Each row below holds a small network's activations on one input, seen along a few directions.
In each table, some parts of the input vary, and every possible input appears once, in random order.
Descriptions start from the smaller parts, as in this example, which fits no table here: one of 6 places along a line, together with either a single point or one of 9 places around a ring or (one of 3 separate values, together with one of 8 places around a ring).
Shared parts are said once, and a part with two or three values counts as separate values.

Other details of the inputs shift rows strongly along three fixed directions, in all tables alike. That doesn't count.

Table:
R1: -2.17, +0.59, -0.96, +3.02, +0.15, -1.47, +0.15, +0.68, -2.10, -1.81, +1.85
R2: -1.83, +1.91, +1.92, +1.02, -2.02, -0.01, +2.16, +3.85, +3.08, -4.34, -7.65
R3: -0.76, -0.23, +2.94, +1.15, -3.88, -0.34, -0.52, +0.43, +3.31, +0.10, -0.78
R4: +1.10, -2.16, +2.52, +1.18, +0.02, +2.58, +0.40, -0.40, +5.25, +2.19, +0.10
R5: -0.17, -1.46, -1.53, +2.95, +4.32, +1.60, +0.93, -0.47, -0.43, +0.61, +3.14
R6: +1.42, -1.13, +2.50, +0.51, -2.50, +0.61, -1.49, -0.78, +4.16, +2.13, +1.76
R7: -1.36, +1.51, -1.32, +1.41, +0.51, -1.85, +1.04, +0.91, -3.40, -2.57, +0.42
R8: -1.33, +0.61, -0.62, +3.05, +0.51, -1.35, +0.38, +0.68, -2.14, -1.29, +1.84
R9: +0.95, +1.12, -1.31, -5.85, -0.06, -0.50, -0.58, -1.02, -2.02, +0.64, -3.29
R10: -2.14, +1.18, -1.26, +1.52, +0.63, -1.87, +0.75, +0.54, -3.44, -2.02, +0.28
R11: +2.24, -0.34, -1.24, -6.39, +0.91, +0.42, -1.11, -2.91, -1.65, +3.02, -0.97
R12: -1.68, +2.41, +2.65, +0.50, -4.53, -2.12, +1.05, +2.95, +1.35, -3.57, -6.40
R13: -0.24, -0.67, -0.64, +2.40, +1.60, -0.50, -0.14, -0.95, -2.03, +1.26, +4.31
R14: +1.48, -1.45, +2.44, +0.07, -2.63, +0.30, -1.37, -0.50, +4.31, +1.44, +2.00
R15: -1.46, +1.21, -1.42, +1.71, +0.90, -1.49, +0.35, +0.86, -3.44, -1.97, +0.19
R16: +0.22, -0.66, -1.10, +1.62, +1.60, -1.21, -0.10, -0.60, -1.30, +0.15, +4.69
R17: +1.21, -1.26, +2.74, +0.39, -2.97, +0.95, -1.21, -0.85, +3.66, +2.00, +1.93
R18: +0.19, -1.73, -1.54, +2.70, +4.03, +1.67, +1.83, -0.69, -0.52, +1.64, +3.10
R19: +0.13, +0.08, +2.13, +0.72, -3.66, -0.38, -1.12, +1.57, +3.94, -1.35, -0.41
R20: +2.05, -1.21, -0.90, -5.45, +4.08, +3.04, +0.24, -2.30, -1.17, +3.34, -2.57
R21: +1.21, -1.25, +1.73, +0.17, -2.76, +0.97, -2.37, +0.14, +4.28, +0.83, +2.03
R22: +0.27, -0.48, -1.07, +1.97, +1.89, -0.82, -0.30, -1.04, -1.49, +1.06, +4.70
R23: +0.87, -0.99, +1.18, +0.23, -3.03, +0.97, -2.37, -0.20, +4.46, +1.34, +2.07
R24: -0.17, -0.41, -0.77, +2.12, +1.18, -0.69, +0.17, -0.80, -1.91, +0.51, +4.53
R25: -0.02, -0.81, +2.23, +2.11, -1.54, +1.60, +1.76, +1.54, +4.79, -0.17, -2.74
R26: +1.04, -0.02, -1.66, -4.55, +2.56, +2.65, +0.80, -0.40, -1.54, +0.84, -5.16
R27: +1.20, -0.53, -0.45, -5.92, +0.82, +1.21, -1.55, -2.83, -2.46, +3.39, -1.23
R28: +0.99, +1.11, -1.53, -5.86, -0.07, -0.15, -0.95, -0.99, -2.01, +0.43, -3.29
R29: -2.13, +2.86, -1.44, +1.96, +0.16, -3.24, +1.54, +2.37, -3.25, -4.57, -2.06
R30: +0.14, -1.67, -1.70, +2.85, +3.89, +1.90, +1.52, -0.55, -0.43, +1.27, +3.08
R31: +0.90, +1.05, -0.81, -5.30, -0.28, +0.60, -1.06, -0.72, -2.64, +0.16, -3.43
R32: -2.16, +2.82, -1.70, +2.03, +0.15, -3.08, +1.20, +2.49, -3.21, -4.70, -2.02
Each input here is: one of 4 places along a line, together with either one of 2 separate values or one of 6 places along a line.
The inputs of R32 and R29 match in every part but the place on the line of 4. If R15 is changed in the same way as R32 into R29, which row does it become?
Answer: R8
Which other rows does R5 become when the place on the line of 4 takes its other values? List them by row number.
Answer: R2, R4, R20

Table:
R33: +0.62, -2.04, +1.25, +6.16, +1.60, +1.81, +0.85, +1.24, +5.76, -0.05, +4.11
R34: -0.77, -0.27, +1.48, +5.52, -2.03, -1.79, -0.11, -0.26, +3.91, +1.06, +5.66
R35: -1.27, -0.19, -1.43, +3.97, +3.50, -3.30, +2.69, -0.26, -6.06, -1.28, +5.29
R36: +1.92, -0.92, +2.89, -7.61, -2.10, +3.97, -3.65, -1.85, +0.92, +4.78, -5.55
R37: -2.54, +2.92, +2.97, +2.11, -6.01, -2.85, +2.67, +4.29, +2.97, -5.16, -4.97
R38: -3.87, +2.87, +2.88, +2.62, -5.76, -2.17, +1.48, +3.59, +2.99, -5.65, -5.46
R39: -1.14, +0.41, -2.30, +5.01, +3.40, -2.01, +1.66, -0.47, -6.70, -0.90, +4.55
R40: +0.60, +0.10, +2.16, -2.83, -5.21, -0.27, -0.06, +2.02, +4.34, -1.36, -4.29
R41: +1.00, -2.39, -4.85, -3.70, +6.04, +0.91, -1.09, -4.64, -5.91, +3.21, +5.32
R42: -0.79, +2.91, +1.52, +2.72, -4.80, -1.11, +0.19, +4.66, +3.06, -5.67, -4.63
R43: -1.74, -0.10, -2.85, +4.78, +5.85, -0.42, +4.33, -0.38, -3.36, -0.46, +3.15
R44: -0.37, -1.21, +0.36, +5.31, -1.85, -2.01, -0.71, +0.38, +4.41, +0.28, +5.53
R45: +0.30, +0.87, -1.56, -5.11, +5.06, +0.27, +3.07, -1.08, -6.18, +0.23, -7.12
R46: +0.91, +1.68, -4.61, -6.18, +2.42, -0.31, +0.48, -0.81, -7.05, -0.71, -4.80
R47: +3.49, +0.47, +1.01, -7.50, -1.55, +0.74, -3.10, -1.36, +2.96, +2.35, -3.64
R48: +0.31, -0.60, +1.93, -1.07, -2.26, +1.93, +1.30, +1.90, +5.86, -0.54, -6.39
R49: +1.19, -1.89, +1.48, +1.47, -0.89, +3.42, -3.78, +0.05, +4.83, +2.48, +4.01
R50: +0.65, -3.25, +0.70, +1.44, -1.34, +3.51, -3.42, -0.90, +4.57, +3.95, +4.46
R51: +5.54, -4.08, +0.65, -4.80, +1.65, +4.06, -3.62, -4.24, +3.05, +6.80, +7.22
R52: +1.79, -0.93, +1.08, -7.12, -1.19, +4.65, -3.40, -2.59, +1.35, +5.49, -2.76
R53: -3.04, +4.58, -2.70, +1.62, -0.08, -3.36, +3.48, +2.78, -6.32, -5.76, -4.93
R54: +0.26, +2.15, -3.31, -7.03, +3.68, -0.72, -0.25, -0.95, -6.31, -2.43, -4.49
R55: -1.56, +0.76, -1.93, +4.50, +3.66, -4.58, +1.68, -0.84, -5.64, -0.83, +4.75
R56: -1.48, -1.84, +3.17, +5.73, -1.80, -0.36, -0.70, -0.29, +2.56, +0.16, +4.96
Describe the family of inputs behind these rows.
Answer: one of 4 places along a line, together with either a single point or one of 5 places along a line
The inputs of R54 and R41 match in every part but the place on the line of 4. If R51 is changed in the same way as R54 into R41, which row does it become?
Answer: R40
List by row number the other rows that have the place on the line of 4 in common with R36.
Answer: R35, R39, R45, R55, R56
Which other rows does R53 become when the place on the line of 5 takes its other values? List them by row number.
Answer: R34, R37, R38, R52

Table:
R57: +1.49, -0.63, -0.12, -1.51, +2.62, -0.47, +0.12, -0.57, -2.55, -0.21, +0.61
R58: +0.15, -0.54, -0.48, -1.43, +0.45, -0.43, +0.99, -1.73, -3.33, +0.74, +0.62
R59: +0.48, +0.45, -0.34, -0.99, +3.33, -0.28, -0.74, -0.99, -2.19, -0.18, +0.50
R60: +1.85, +1.09, -0.30, -4.10, +1.24, -0.79, +0.93, -0.22, -3.34, -1.15, -3.64
R61: -0.21, -0.19, +0.76, -0.90, -0.94, -0.03, -1.00, -0.51, +3.85, +0.33, -0.44
R62: -4.09, +4.22, -2.43, +6.00, -0.62, -6.30, +4.51, +4.76, -2.90, -7.12, -2.30
R63: +1.30, -0.80, +0.53, -0.72, -2.59, +1.55, -0.74, +0.47, +2.29, -0.35, +0.03
R64: -0.41, +0.88, -1.73, -4.84, +1.17, +0.59, -0.63, +0.53, -3.00, -1.58, -3.04
R65: +1.81, +0.96, -0.40, -1.23, +1.98, -0.25, +0.51, -0.92, -2.62, +0.47, +0.97
R66: +0.52, -0.89, -1.79, -1.93, +1.99, -1.15, +0.86, -1.05, -1.35, +0.06, +0.94
R67: -2.90, +0.62, -2.45, +6.12, +2.43, -1.29, +0.43, +1.47, -1.96, -3.63, +4.84
R68: -0.72, -1.09, -0.63, -0.15, +2.92, +1.87, +2.08, -1.52, -2.54, +2.11, -0.75
R69: +0.80, +0.71, -2.08, -1.72, +1.36, -0.97, +1.28, -1.34, -1.46, +0.66, +1.22
R70: +1.08, -1.93, -0.62, +2.77, +5.20, +2.00, +1.53, -1.18, -1.08, +2.27, +3.44
R71: -0.44, -0.27, +1.69, +0.28, -2.83, +0.54, -1.39, -0.46, +1.37, +1.91, -0.88
R72: -1.93, +2.45, +0.43, +4.74, -3.78, -1.27, +1.47, +3.89, +1.76, -5.02, -0.70
R73: -0.27, +0.31, -2.59, -0.99, +2.39, -1.12, -0.23, -1.29, -1.50, +0.73, +0.32
R74: -1.51, -1.02, -0.60, +2.01, +2.53, -0.10, -0.56, -2.25, -2.21, +1.42, +4.74
R75: -0.17, +0.44, -0.80, -0.97, +0.45, -0.63, +0.30, -1.20, -3.68, +1.87, +0.50
R76: +0.08, +1.49, +2.31, -3.25, -4.07, +0.34, +0.20, -0.07, +0.72, +0.20, -4.55
R77: -1.15, -2.09, +2.55, +2.15, -1.37, +0.65, -1.06, -0.76, +2.39, +1.68, +4.21
R78: +0.47, -0.16, +0.07, +0.04, -2.36, +1.62, -2.19, +0.72, +2.17, +0.73, -0.62
R79: +1.02, -0.45, -2.04, -1.80, +1.42, -1.18, +1.41, -1.33, -1.45, +0.21, +0.99
R80: +0.66, +0.03, +0.92, -3.64, -2.94, +1.29, -1.03, +1.47, +1.66, -1.69, -4.40
R81: +1.66, -0.41, -0.72, +1.99, +2.76, -0.54, -0.20, -0.94, -2.24, +1.97, +4.69
R82: -0.33, +1.57, -2.23, -4.73, +1.89, +2.15, +2.02, +1.24, -3.23, -1.61, -8.20
R83: +0.46, -0.17, +0.14, -0.25, -1.88, -0.26, -0.98, -0.12, +3.22, +1.38, -0.79
R84: +0.79, -0.57, +2.82, -0.85, -0.65, +0.45, -1.23, +0.66, +2.49, +0.03, -0.19
R85: -0.18, -1.44, +2.48, -0.61, -2.55, +0.40, -0.45, -0.43, +1.52, +0.70, -0.34
R86: -1.54, +2.01, +1.74, +5.69, -2.31, -2.61, +0.62, +3.62, +1.53, -3.91, -1.73
R87: +1.02, -1.16, +1.95, +3.21, +0.01, +0.73, -2.16, -0.41, +3.10, +1.66, +3.29
R88: +0.21, -1.16, +0.58, +0.25, +0.08, +1.76, +1.61, +0.05, +4.15, +1.41, -1.87
R89: -0.17, -0.78, +1.10, -1.45, -1.25, -0.23, -0.47, +0.11, +3.58, +0.28, +0.00
R90: +0.06, -0.16, +0.24, -0.06, -1.83, +1.76, -2.50, +0.53, +2.46, +0.38, -0.65
R91: -0.87, -1.45, +1.72, +3.17, -1.51, +0.83, -1.85, -1.18, +2.32, +2.46, +3.36
R92: +0.98, +0.10, +0.33, -0.31, -2.72, +1.36, -1.45, +0.97, +2.04, +0.83, -0.16
The inputs of R59 and R61 match in every part but one. If R70 is changed in the same way as R59 into R61, which row does it become?
Answer: R88
Describe the family of inputs behind these rows.
Answer: one of 4 separate values, together with either a single point or one of 8 places around a ring
List by row number the other rows that have the choice among 4 separate values in common with R71.
Answer: R58, R68, R74, R75, R76, R77, R85, R91
List by row number the other rows that have the choice among 4 separate values in common with R72.
Answer: R63, R64, R67, R78, R80, R82, R90, R92

Table:
R93: +1.51, -0.71, -2.63, +1.34, +5.23, -0.61, +2.22, +0.21, -2.00, -0.78, +3.51
R94: -0.03, +1.33, +1.63, +4.53, -3.24, -3.20, +1.03, +3.39, +3.86, -5.05, +1.48
R95: +0.75, -0.39, +0.98, +0.49, -1.09, +0.94, -0.66, +1.79, +5.57, -0.75, -1.88
R96: +1.77, -1.59, +3.43, -2.05, -3.13, +2.30, -3.75, -1.54, +3.05, +3.74, +1.37
R97: +1.81, +0.43, +0.92, -7.34, -1.63, -0.16, -0.62, -2.37, -0.90, +3.01, -4.34
R98: +1.46, +0.54, +0.87, -7.21, -1.32, +1.63, -3.10, -1.45, -1.70, +1.60, -4.07
R99: -2.27, +2.25, -0.86, -1.50, -0.12, -4.35, +2.69, +0.70, -4.01, -3.30, -3.44
R100: -0.90, -1.24, -1.59, +1.74, +4.41, -0.95, +2.99, -1.59, -2.80, +0.62, +2.92
R101: -2.79, +0.90, +0.30, +6.07, -2.02, -0.55, +1.52, +4.04, +4.51, -3.97, -0.35
R102: +1.07, -1.28, -3.78, -1.08, +3.51, +0.56, -1.79, -2.97, -2.46, +2.83, +6.98
R103: +0.93, +1.52, -2.81, -3.59, +1.76, -1.75, -0.87, -0.47, -2.48, -1.56, -1.18
R104: -1.87, +3.03, -0.65, -0.71, -0.37, -3.25, +1.32, +1.34, -5.10, -2.85, -3.66
R105: -0.36, -0.61, -1.52, +2.68, +3.97, -0.27, +2.31, -1.44, -3.69, +1.02, +2.50
R106: +1.35, -1.95, +2.83, -0.83, -1.13, +4.25, -2.43, -0.97, +3.90, +2.97, -0.01
R107: +1.70, -1.91, +3.14, -0.72, -1.32, +3.38, -1.21, -1.44, +3.91, +4.09, -0.24
R108: -2.08, -0.21, -0.11, +5.71, -0.18, +0.26, +0.78, +2.54, +1.05, -2.38, +1.21
R109: -0.07, -1.73, +1.11, +3.73, +0.85, +0.36, +1.80, -1.07, +1.88, +1.94, +3.06
R110: +1.17, -1.96, -2.75, -0.41, +3.03, +1.01, -2.36, -2.91, -3.81, +3.10, +6.70
R111: +0.27, +0.12, +3.14, +0.06, -4.34, -0.51, -0.85, +0.03, +2.95, +1.11, -1.02
R112: -1.07, -0.83, +2.83, +4.89, -1.26, +1.42, -0.11, +1.33, +3.10, -0.13, +1.24
R113: -0.36, +1.50, -1.35, -4.58, -0.90, +1.68, +0.44, +1.20, -0.60, -1.40, -7.55
R114: -1.99, +2.78, -3.11, -1.21, -0.74, -2.20, +0.65, +1.66, -4.24, -3.87, -3.22
The inputs of R103 and R95 match in every part but one. If R94 is changed in the same way as R103 into R95, which row does it become?
Answer: R93
Describe the family of inputs behind these rows.
Answer: one of 2 separate values, together with one of 11 places along a line
Which other rows does R100 become when the choice among 2 separate values takes its other values? List them by row number.
Answer: R99
